A small network was shown many inputs. Here are its activations along a few directions, one row for each input.
Each table varies a few parts of the input and shows all the possible inputs, shuffled.
A made-up example of a description, with smaller parts first: one of 2 separate values, together with either a single point or one of 9 places around a ring or (one of 5 places around a ring, together with one of 6 places along a line).
Shared parts are said once, and a part with two or three values counts as separate values.

Other details of the inputs shift rows strongly along two fixed directions, in all tables alike. That doesn't count.

A family of inputs:
r1: -7, 34, 9, 23, -25, 22, -19, -19, -3, 6, -19, 4, -9
r2: 4, 17, 13, 28, -5, 16, -12, -14, -12, 0, -8, 2, 5
r3: 17, -9, -8, -6, 12, -5, 19, 11, 15, 1, -9, 0, 24
r4: 14, -16, -14, -23, 14, -22, 6, 10, 26, 2, 10, 0, 8
r5: -33, -32, 0, -11, -5, 2, 8, 19, -45, -3, 18, -22, -5
r6: 6, 29, 2, 24, -16, 12, -24, -28, 28, -9, -1, 18, -12
r7: 22, -11, -18, -12, 10, -12, 6, 8, 31, -5, 16, 8, 8
r8: 19, -10, -8, -23, 8, -16, 7, 9, 32, -8, 5, 8, 2
r9: -33, -36, 5, -5, -3, -4, 1, 22, -37, 21, 24, -20, -2
r10: -12, 9, 22, 28, -11, 20, -11, -10, -32, 2, -8, -12, 7
r11: -14, -30, -5, -6, -1, -3, 3, 15, -16, 8, 24, -11, 5
r12: 11, 32, 7, 17, -18, 11, -21, -28, 35, -14, -6, 24, -18
r13: -39, -39, 11, -12, -10, 0, 2, 19, -43, 12, 21, -24, -1
r14: 35, -1, -12, -12, 26, -19, 22, 12, 19, -7, 1, 6, 26
r15: 12, -10, -21, -25, 20, -19, 10, 11, 17, -8, 7, 2, 0
r16: -40, -41, 13, 8, -7, 13, 18, 26, -73, 16, 18, -27, 19
r17: 8, -8, -19, -19, 18, -21, 3, 5, 12, -1, 4, 2, -1
r18: 17, -1, -20, -29, 27, -28, 7, 10, 31, -2, 1, 8, -5
r19: -2, 33, 12, 18, -16, 5, -28, -25, 27, 0, -10, 18, -23
r20: -16, 27, 8, 22, -22, 25, -19, -14, -15, 10, -12, -1, -6
r21: 30, -11, -17, -10, 20, -10, 22, 15, 26, 1, -5, 8, 25
r22: -1, 31, 0, 27, -16, 20, -21, -16, -1, 10, -11, 9, -3
r23: 10, -12, -11, -17, 7, -7, 8, 10, 23, -7, 15, 2, 5
r24: -1, 36, 9, 19, -24, 20, -18, -20, 2, 4, -21, 9, -11
r25: 26, -9, -13, -17, 18, -8, 26, 15, 27, -1, -9, 3, 22
r26: -2, 17, 20, 23, -8, 20, -8, -14, -17, -1, -11, -5, 2
r27: 13, -12, -14, -31, 17, -24, 8, 10, 15, -7, 0, 5, -3
r28: -32, -32, 3, -14, -5, -1, 5, 18, -46, 0, 13, -17, -7
r29: -7, 26, 16, 28, -14, 21, -6, -21, -7, -1, -13, 8, -1
r30: 2, 29, -6, 20, -8, 8, -22, -26, 13, -13, -4, 15, -17
r31: -38, -27, 1, -7, 3, -6, 0, 16, -46, 13, 14, -20, -10
r32: -5, 27, 19, 29, -19, 20, -5, -22, -7, -2, -17, 6, -4
r33: -3, 15, 16, 24, -12, 26, -9, -14, -8, 4, -16, -1, 1
r34: -7, 23, -3, 15, -9, 12, -18, -21, 4, -12, -1, 12, -19
r35: 18, -15, -6, -16, 11, -6, 28, 16, 13, 1, -9, -4, 19
r36: 21, -11, -16, -26, 16, -18, 11, 12, 38, -6, 11, 6, 7
r37: -44, -36, 11, -10, -6, 0, 1, 23, -44, 18, 22, -24, -4
r38: -31, -36, 4, -6, -7, 2, 3, 17, -35, 9, 23, -22, 4
r39: 22, -11, -14, -26, 13, -20, 12, 12, 38, -8, 7, 5, 5
r40: 0, 25, 8, 20, -20, 14, -20, -25, 22, -10, -1, 14, -17
r41: 26, -15, -2, -20, 13, -6, 25, 15, 12, 1, -10, -6, 16
r42: -16, 18, 19, 34, -17, 21, -9, -18, -23, 2, -10, 0, 4
r43: 20, -3, -14, -31, 22, -29, 8, 11, 30, -7, -4, 11, -7
r44: 33, -9, -10, -14, 21, -10, 18, 14, 25, -2, -11, -3, 26
r45: -1, 25, 2, 13, -14, 9, -18, -21, 8, -16, -8, 16, -22
r46: -2, 29, 0, 16, -10, 6, -22, -25, 12, -11, -9, 15, -23
r47: 28, -5, 4, -15, 13, -8, 21, 9, 8, -5, -9, -7, 13
r48: -42, -43, 28, 2, -11, 18, 17, 25, -86, 13, 12, -46, 12
r49: 0, 23, 16, 25, -20, 22, -4, -21, 2, 1, -22, 10, -6
r50: 17, -2, -22, -16, 25, -26, 4, 7, 23, 4, 5, 9, -6
r51: -11, 21, -1, 20, -10, 8, -23, -22, -3, -5, -3, 8, -18
r52: -7, 29, 0, 14, -6, 6, -25, -27, 9, -3, -7, 15, -23
r53: -39, -32, 21, 1, -4, 12, 19, 23, -75, 9, 14, -34, 16
r54: 6, 27, 1, 23, -11, 6, -28, -29, 26, 3, -1, 20, -15
r55: -4, 26, 22, 26, -15, 16, -4, -20, -17, -5, -13, 0, -3
r56: 10, -14, -4, -24, 6, -17, 4, 9, 21, -1, 6, 4, 0
r57: 12, -14, -5, -29, 12, -24, 8, 17, 28, 1, 5, 5, 0
r58: 20, -4, -26, -15, 20, -19, 5, 5, 21, -5, 9, 9, 0
r59: -10, 10, 22, 25, -19, 27, -7, -13, -21, 6, -15, -9, -3
r60: -38, -33, 20, 6, -5, 9, 16, 22, -77, 9, 13, -35, 20
r61: 25, -7, -30, -18, 21, -20, 10, 10, 25, -10, 12, 9, 4
r62: 7, -11, -9, -21, 11, -15, 3, 8, 22, 1, 10, 2, 3
r63: 24, -11, -8, -4, 16, -3, 13, 13, 12, 3, -5, 0, 20
r64: 22, -11, -3, -20, 12, -13, 31, 14, 10, -4, -6, 0, 16
r65: -13, 24, 11, 23, -16, 7, -29, -23, 11, 7, -3, 10, -19
r66: 1, 29, -7, 20, -3, 2, -25, -28, 11, 1, -3, 18, -20
r67: 26, -6, 0, -20, 15, -16, 30, 14, 6, -8, -6, -3, 16
r68: -34, -28, 2, -13, -1, -4, 1, 14, -43, 6, 13, -19, -8
r69: -9, 31, 5, 26, -21, 21, -21, -17, -8, 9, -15, 2, -2
r70: 14, -1, -14, -25, 20, -26, 5, 8, 26, -4, -2, 7, -8
Each input here is: one of 5 places along a line, together with either a single point or one of 5 places around a ring or (one of 2 separate values, together with one of 4 places along a line).
Q: Changing only the place on the line of 5 turns r49 into r25. The same change can be made to r27. Which row results?
A: r52
Q: Changing only the place on the line of 5 turns r40 into r6. The same change can be made to r46. Which row results?
A: r51
Q: Start at r55 and move only the place on the ring of 5, one step at a time. The first step leads to r32. Which rows follow, in order?
A: r35, r59, r48
Q: Change only the place on the line of 5 in r14. List by row number the other rows that result.
A: r53, r55, r60, r67

A family of inputs:
r71: -22, -53, 4, -17, 8, 8, 27, 44, -67, 10, 16, -35, 40
r72: 22, 65, 19, 40, -14, 12, -10, -40, 37, -7, -32, 32, -3
r73: 57, 16, -54, -48, 33, -39, 17, 6, 90, -25, -6, 34, -11
r74: 15, 25, -1, 36, -5, 27, -14, -16, -1, 0, -13, -2, 15
r75: -40, -38, 24, -5, -12, 11, 25, 36, -84, 8, 13, -51, 22
r76: -56, -62, -8, -21, -5, -7, 4, 27, -66, -2, 48, -20, -8
r77: 50, 52, -14, 41, 10, 10, -9, -38, 58, -1, -30, 34, 12
r78: 23, -31, -45, -73, 42, -54, 24, 47, 30, 5, 4, 0, -1
r79: -14, 32, 27, 57, -26, 35, -18, -26, -30, 10, -18, 13, -4
r80: 36, -12, 6, -37, 27, -19, 42, 11, 33, -11, -21, 0, 19
r81: -19, 17, 21, 34, -50, 32, -48, -31, 49, 10, 7, 23, -20
r82: 34, -46, -2, -59, 26, -25, 53, 41, 5, -11, -6, -30, 26
r83: -78, 13, 26, 41, -41, 20, -60, -33, -75, 24, 13, -11, -54
r84: -7, 22, -2, 10, 7, -11, -33, -28, 21, -9, 25, 13, -32
Q: What is each input in this table made of?
A: either a single point or one of 5 places around a ring or (one of 2 separate values, together with one of 4 places along a line)
Q: What sort of input is r83?
A: one of 5 places around a ring
Q: Change only the choice among 2 separate values in r74. List by row number the other rows that result.
A: r77
